Each row below holds a small network's activations on one record, seen along a few directions.
Here are examples, each followed by its value of one field, FUZON.
Other fields move the rows too, some of them a lot.
In the rows, zero is written as 500.
Strong random noise was added to every row along 9 fixed directions; ignore it. To show where, here is one row again and again, with new noise each time:
[584 512 501 336 453 487 659 445 594 533 424 469 501 472 492 730 580 535
 445 205 360 495 413]
[595 613 502 333 512 473 478 615 536 552 815 577 419 470 621 729 545 926
 634 566 658 446 523]
[687 326 486 448 654 473 881 582 503 541 544 687 412 502 617 473 315 679
 483 623 453 439 442]
[366 700 715 260 327 340 453 425 523 557 477 371 452 380 348 487 440 502
 360 352 513 202 542]
[533 352 566 408 524 619 457 414 831 325 526 869 421 412 528 660 617 488
 561 458 684 608 504]
[340 501 534 660 420 467 626 465 384 570 396 282 645 574 595 144 526 336
 496 436 300 650 379]
[395 640 530 526 472 527 318 420 625 411 632 452 579 470 671 541 840 480
 603 453 551 771 452]
[439 519 575 388 396 526 411 556 582 546 643 622 431 500 473 571 455 692
 643 488 656 387 508]
[538 382 457 744 863 449 406 370 423 430 551 359 430 575 712 770 672 156
 512 600 454 460 484]
[502 633 569 489 560 366 435 479 410 484 698 321 495 425 652 519 596 640
 422 582 573 481 587]
[427 616 564 285 318 403 776 526 544 674 371 468 546 493 448 513 498 551
 545 245 290 279 291]

[301 527 544 589 364 445 258 535 389 604 581 351 533 577 503 624 570 505
 674 397 609 218 507]
sopo
[603 412 429 619 649 660 477 525 490 460 599 576 448 605 553 376 400 490
 558 740 536 827 520]
somo
[469 674 676 306 379 414 321 450 412 558 643 253 397 446 307 487 291 654
 319 415 533 354 724]
ruzu
[438 381 438 574 210 542 593 559 493 470 362 563 716 441 532 325 582 701
 479 300 587 624 508]
vur
[495 600 547 342 479 422 351 457 543 485 516 506 413 393 347 751 492 505
 441 436 617 199 596]
pon
[535 563 453 425 328 463 606 585 428 609 438 388 579 488 408 530 439 702
 447 303 410 456 493]
sopul
[516 481 545 707 840 430 580 329 494 360 543 369 493 495 789 362 672 135
 433 703 319 752 448]
ler
[542 845 480 355 555 448 437 498 379 621 578 189 381 581 413 547 422 468
 413 538 291 623 449]
gud
[537 655 582 420 664 348 797 475 553 472 617 524 512 404 771 295 631 557
 463 703 330 590 396]
vupig
[711 258 374 506 405 748 414 469 598 399 443 561 542 503 405 685 507 640
 404 182 541 901 612]
sosif
[392 647 550 334 358 543 374 540 677 576 646 622 482 519 513 699 653 676
 800 369 549 414 396]
vupig
[501 793 644 138 554 495 480 523 720 537 645 728 263 467 369 527 396 522
 578 757 521 450 408]
vut
[526 422 481 576 564 340 753 487 385 528 382 432 553 433 569 405 476 444
 365 505 381 287 478]
daf
[561 651 392 524 579 435 556 570 309 631 525 248 555 588 550 539 528 505
 503 519 329 494 439]
gesa
[493 666 495 330 468 518 490 506 549 557 575 451 489 534 526 689 627 593
 608 366 395 554 412]
rolo
[333 705 615 569 464 252 312 433 413 448 645 288 635 341 682 430 802 518
 453 583 626 333 603]
daf
[667 596 644 300 632 260 779 430 567 359 503 583 455 224 638 430 554 601
 163 667 528 387 584]
gud
[517 567 619 405 519 411 633 500 608 430 688 627 497 353 700 368 595 726
 504 640 566 540 515]
ler
[512 422 436 593 479 486 608 639 297 614 597 448 551 577 590 400 399 730
 579 615 535 428 507]
nufib
[339 687 736 393 481 455 259 383 464 563 596 283 308 538 305 376 265 280
 426 535 435 385 587]
ler
[467 280 310 898 631 674 249 507 378 453 511 391 529 735 590 543 549 278
 649 533 552 755 514]
gutof
[570 329 554 565 655 442 611 451 545 352 593 606 477 393 712 464 567 538
 408 633 606 524 587]
sopo
[605 338 375 561 330 551 638 652 290 689 541 332 589 652 517 566 357 881
 592 218 400 503 524]
vupig
[601 501 444 390 469 570 427 451 420 547 366 336 409 594 237 719 296 445
 342 245 373 525 547]
rolo
[479 341 452 624 472 580 328 522 471 500 512 547 524 527 472 607 523 517
 605 460 652 433 567]
dimek
[302 504 600 404 314 570 567 390 729 466 189 669 578 483 349 354 569 129
 532 310 386 522 321]
nufib
[509 598 456 511 697 461 308 475 572 432 528 625 405 468 484 764 646 297
 565 688 614 349 476]
dimek
[532 483 513 390 427 476 567 484 514 542 416 508 445 474 327 514 345 515
 399 381 454 385 529]
daf
[600 306 589 555 572 559 542 290 655 196 486 572 548 336 616 324 604 454
 198 446 559 933 704]
lur
[465 615 472 445 451 521 544 543 590 519 553 588 564 501 612 499 701 592
 666 555 494 609 363]
fefa
[581 417 489 412 435 415 819 536 442 538 281 533 515 419 416 404 333 552
 322 449 422 307 482]
fefa
[639 602 501 420 725 412 733 355 503 491 380 318 439 493 582 597 590 218
 295 449 150 617 376]
gud
[632 419 589 456 501 456 422 500 426 402 617 497 431 335 464 463 331 761
 244 624 775 416 807]
buzu
[552 531 452 724 789 307 505 489 310 444 619 330 553 463 829 561 744 424
 459 810 526 438 523]
vut
[469 644 607 447 553 318 412 356 430 463 509 240 503 421 512 671 638 377
 326 367 444 306 582]
lur
[534 623 591 319 379 426 627 388 638 444 448 405 602 330 538 545 705 590
 333 204 369 612 498]
ped
[394 500 508 580 335 397 449 421 318 595 306 121 650 506 408 554 560 314
 380 135 334 316 527]
ber
[493 421 454 605 491 539 227 453 360 495 445 279 435 556 352 702 425 367
 410 392 563 422 645]
vut
[592 353 561 366 573 430 879 459 695 407 392 772 491 361 614 449 530 515
 391 502 467 410 440]
gutof
[335 647 510 419 366 365 584 538 690 418 439 770 685 307 669 544 918 564
 656 543 658 293 340]
nufib
[611 418 344 514 380 564 617 733 381 592 534 602 565 541 458 384 310 896
 556 560 618 510 550]
gesa
[719 393 412 483 649 711 423 484 496 466 603 499 362 628 459 681 349 583
 472 456 475 868 591]
rolo
[672 375 459 460 592 588 370 528 374 615 582 405 294 620 281 797 161 555
 464 415 518 352 644]
ber
[597 510 548 406 516 570 562 489 498 486 462 506 411 517 357 330 252 453
 349 574 453 631 560]
somo
[497 464 417 513 363 437 515 530 356 611 348 304 555 560 383 667 450 535
 425 222 455 273 513]
gutof
[355 798 514 406 368 526 300 495 629 485 489 528 535 473 420 489 686 408
 594 531 542 595 401]
buzu
[394 354 397 769 404 493 635 604 301 569 353 435 696 544 555 123 452 489
 555 560 468 522 443]
dimek
[335 457 623 550 402 429 507 472 513 439 494 568 580 397 593 266 580 502
 488 572 626 397 532]
vur
[287 427 487 571 312 533 394 651 582 581 561 772 608 506 562 514 676 660
 910 541 725 236 383]
sosif
[373 678 440 634 480 351 466 558 290 585 449 228 646 494 579 404 661 470
 488 570 443 388 444]
dere
[427 409 474 523 529 705 427 535 647 563 554 682 396 700 475 569 441 368
 828 498 469 634 327]
sopo
[534 636 483 508 536 473 267 465 437 397 603 361 495 429 498 559 565 538
 372 612 641 570 645]
somo
[399 498 535 652 513 420 482 482 443 452 488 416 577 467 584 300 543 402
 467 587 496 523 532]
ped
[495 727 441 396 636 366 434 381 516 560 376 336 464 513 414 954 704 161
 502 352 290 209 335]
pon
[661 479 379 483 625 564 732 580 430 591 541 496 447 635 533 500 315 606
 528 525 288 664 389]
lur
[601 778 514 303 425 552 346 457 564 442 680 336 501 412 503 581 650 717
 363 426 509 877 600]
buzu
[522 404 385 683 532 451 329 597 240 588 632 324 498 555 516 697 449 664
 551 525 640 247 639]
ber
[323 712 506 347 339 754 183 594 662 661 698 585 377 750 333 528 403 544
 926 477 528 699 352]
sitin
[280 535 597 646 414 524 365 422 591 388 465 521 598 452 525 132 597 328
 520 587 554 716 503]
ped
[486 537 427 459 392 621 414 668 313 789 656 328 398 779 359 549 175 724
 713 423 435 446 471]
sitin
[593 800 433 271 537 489 473 558 586 545 507 514 432 489 394 726 573 555
 489 517 438 549 406]
dere
[657 473 518 515 763 472 631 460 420 458 576 461 384 504 591 419 359 450
 336 724 441 634 548]
vur
[575 492 476 360 484 608 634 576 550 608 433 585 420 586 351 478 305 538
 522 475 369 571 413]
dere
[377 459 537 580 360 526 385 470 566 464 524 512 625 481 578 500 680 529
 614 358 562 518 523]
ruzu
[525 495 472 588 588 447 474 395 487 420 394 360 553 451 521 614 632 308
 357 409 401 524 503]
sopul
[733 538 513 249 568 503 694 366 632 422 441 457 428 422 457 645 490 528
 195 293 341 717 548]
sitin
[574 671 590 404 558 387 442 430 412 430 608 281 462 372 537 445 509 570
 243 602 531 571 667]
fefa
[639 624 422 411 643 425 570 629 485 569 758 598 465 488 674 755 615 791
 670 668 558 358 453]
pon
[545 601 492 322 509 569 440 555 728 408 570 836 431 397 431 510 514 636
 562 687 713 561 513]
gesa
[550 381 510 536 605 463 765 529 539 458 488 694 484 449 595 311 404 544
 475 681 475 460 479]
ruzu
[661 439 505 414 630 481 494 334 623 354 376 491 465 356 463 800 651 323
 278 319 468 530 571]
sosif
[491 611 550 522 458 379 714 516 333 577 474 213 622 478 570 181 444 530
 342 485 263 618 490]
sopul

Here are new rows. What is FUZON for each?
[459 579 482 671 613 375 327 427 254 534 508 127 555 513 541 547 603 315
 400 525 448 416 573]
dimek
[534 209 482 573 391 687 489 579 510 460 577 676 490 549 499 360 319 735
 564 494 681 684 620]
vur
[406 474 491 719 485 477 375 527 321 465 504 364 568 491 525 216 438 463
 443 705 631 538 611]
buzu
[597 309 391 738 721 413 712 519 379 380 445 587 592 447 732 377 564 466
 396 785 562 503 498]
nufib
[470 711 473 422 539 545 255 489 645 462 613 594 437 493 451 675 643 433
 619 581 581 600 463]
ber
[511 363 463 644 611 571 550 608 324 589 490 510 361 689 413 198  68 404
 539 797 455 518 476]
gud
[495 864 530 314 427 262 477 510 373 564 555 211 527 364 493 612 638 667
 331 494 474 313 530]
vut
[536 316 369 784 785 520 475 495 443 432 544 594 483 559 676 588 592 317
 613 742 551 468 482]
pon
[485 530 464 494 541 473 553 510 517 478 470 553 511 496 551 512 553 450
 529 560 484 490 407]
vur
[536 364 399 592 682 628 354 458 493 576 498 447 304 729 405 913 399 211
 690 388 363 414 420]
ler
[528 452 572 496 462 685 329 456 511 392 532 509 413 538 326 222 237 445
 338 583 600 881 675]
nufib
[585 464 420 595 572 554 357 450 430 408 487 380 498 476 453 513 499 434
 345 504 540 717 633]
dimek
[557 515 498 371 533 584 583 516 603 547 550 589 423 592 477 637 454 518
 627 394 377 558 397]
lur
[521 508 394 582 492 523 445 660 318 630 626 413 464 645 500 486 326 703
 591 593 565 462 527]
gutof
[427 410 527 643 372 424 516 392 487 393 372 335 751 379 619 424 778 462
 366 268 465 579 543]
sopul
[630 566 505 389 480 458 672 440 546 411 393 471 517 366 498 397 509 562
 232 447 434 711 530]
gud
[474 359 533 583 380 541 458 477 558 410 503 540 620 417 545 429 601 630
 484 394 624 613 601]
sopul
[482 713 740 209 440 487 543 396 578 518 479 377 352 465 236 167 153 377
 241 481 286 653 541]
ped
[628 473 474 472 665 397 825 512 373 610 421 400 446 581 535 446 306 427
 371 553 270 399 429]
sitin
[520 474 447 615 688 589 428 442 529 519 493 439 449 647 525 670 559 200
 610 491 321 645 398]
sopul
[404 653 568 502 472 439 448 488 446 489 539 427 552 472 532 296 538 458
 453 649 531 568 512]
nufib
[577 135 466 662 442 619 594 544 378 544 439 468 515 585 431 416 235 599
 446 358 480 527 623]
sopul
[678 190 328 633 440 640 461 567 433 471 450 558 527 534 416 715 407 688
 461 288 633 535 643]
ber
[557 482 501 480 598 528 607 512 449 585 518 426 401 625 487 481 316 403
 500 510 332 579 436]
sopo
